Each row below is a small network's average activation on inputs in which a field has the value named, seen along a few directions.
Values that are neighbours, or in one group, have similar rows; names and order tell nothing.
(in the rows, 500 means zero)
Random noise pushes rows far along 3 fixed directions. That doesn't count. These rows show it; they differ only by the noise:
[443 459 396 542 392 521 394 602 633 593 596 526 269 420]
[750 439 473 643 356 517 830 602 808 289 503 440 218 437]
[611 454 539 547 495 559 474 477 570 471 383 525 577 492]
[404 646 491 444 346 671 235 464 285 617 286 327 526 548]
[535 446 387 589 347 504 574 642 741 489 624 493 150 403]


BEMAM, 12 values:
relu: [463 339 526 448 661 609 223 357 426 617 471 722 806 427]
pom: [588 548 349 472 551 412 766 501 460 484 496 441 500 473]
riru: [480 589 385 444 544 399 656 503 474 460 514 371 406 473]
lidom: [534 502 583 482 707 370 613 463 614 426 613 568 610 618]
pefu: [189 598 416 403 442 398 374 498 356 581 705 473 335 496]
rop: [436 421 584 522 524 511 282 524 375 518 579 605 566 509]
ved: [693 347 394 633 392 457 758 645 899 398 653 586 189 382]
nabe: [324 587 484 516 363 557 453 647 467 577 692 482 184 521]
foduz: [565 421 445 438 660 330 706 479 546 471 522 608 570 474]
subi: [706 503 575 524 514 618 582 500 545 455 428 481 507 486]
koped: [462 467 634 623 453 500 528 506 510 476 526 477 503 528]
gavum: [531 317 611 510 774 219 665 456 704 373 626 746 831 511]
The values of BEMAM form 4 separate groups.
List the group mates of foduz, in the order listed.
> pom, riru
List the group mates of pefu, in the order listed.
> lidom, gavum
List the group mates of nabe, in the order listed.
> rop, koped

SED, 11 values:
munor: [377 305 342 428 572 494 338 651 839 718 541 614 489 304]
bobab: [380 476 567 507 442 314 685 753 480 405 606 390 386 516]
kog: [720 636 850 517 271 840 683 449 310 311 354 367 389 484]
mal: [726 773 877 641 408 750 602 399 278 143  20 257 676 828]
ber: [550 535 281 461 697 284 543 541 472 691 375 652 567 504]
fen: [322 633 379 437 492 503 701 358 337 281 509 303 391 502]
rez: [522 689 267 295 367 667 676 581 574 630 664 350 162 545]
buk: [388 559 426 323 710 359 125 459 289 797 669 607 639 389]
deput: [256 518 656 662 577 382 469 390 592 500 640 509 643 557]
vipuz: [599 344 442 550 375 410 318 358 592 481 299 585 753 582]
gazu: [662 430 424 600 203 741 487 530 365 412 465 297 215 439]
The values of SED form a ring.
A walk along SED starts at buk and steps to its neighbour ber. Put bobab, fen, vipuz, gazu in the order it reaches them.
> vipuz, gazu, bobab, fen
List every value one step from mal, in the order listed.
> kog, deput

VAKI, 12 values:
gulet: [525 593 479 660 272 592 696 644 664 362 623 343  21 582]
zezo: [529 388 587 584 547 367 673 539 672 405 725 601 368 396]
bubut: [629 497 643 514 586 471 693 481 581 356 529 575 627 592]
soli: [432 589 536 515 361 457 588 601 534 324 537 345 354 584]
vuko: [666 336 404 472 592 507 481 443 662 497 524 715 552 394]
pufor: [407 527 424 425 426 633 292 471 382 682 313 390 574 502]
bori: [481 326 528 572 527 519 409 595 580 520 642 660 385 401]
dit: [497 515 393 489 500 448 592 475 400 500 541 396 480 486]
mer: [655 528 482 527 493 327 800 480 569 331 425 447 489 517]
rarug: [433 460 501 385 578 612 186 410 418 783 428 572 719 446]
duf: [363 539 497 506 389 567 282 502 394 585 436 477 541 522]
nosu: [644 609 504 494 661 420 791 470 492 383 398 468 596 512]
The values of VAKI form 4 separate groups.
List the group mates of bori, in the order listed.
> gulet, duf
List the group mates of zezo, in the order listed.
> bubut, soli
List the group mates of mer, in the order listed.
> dit, nosu
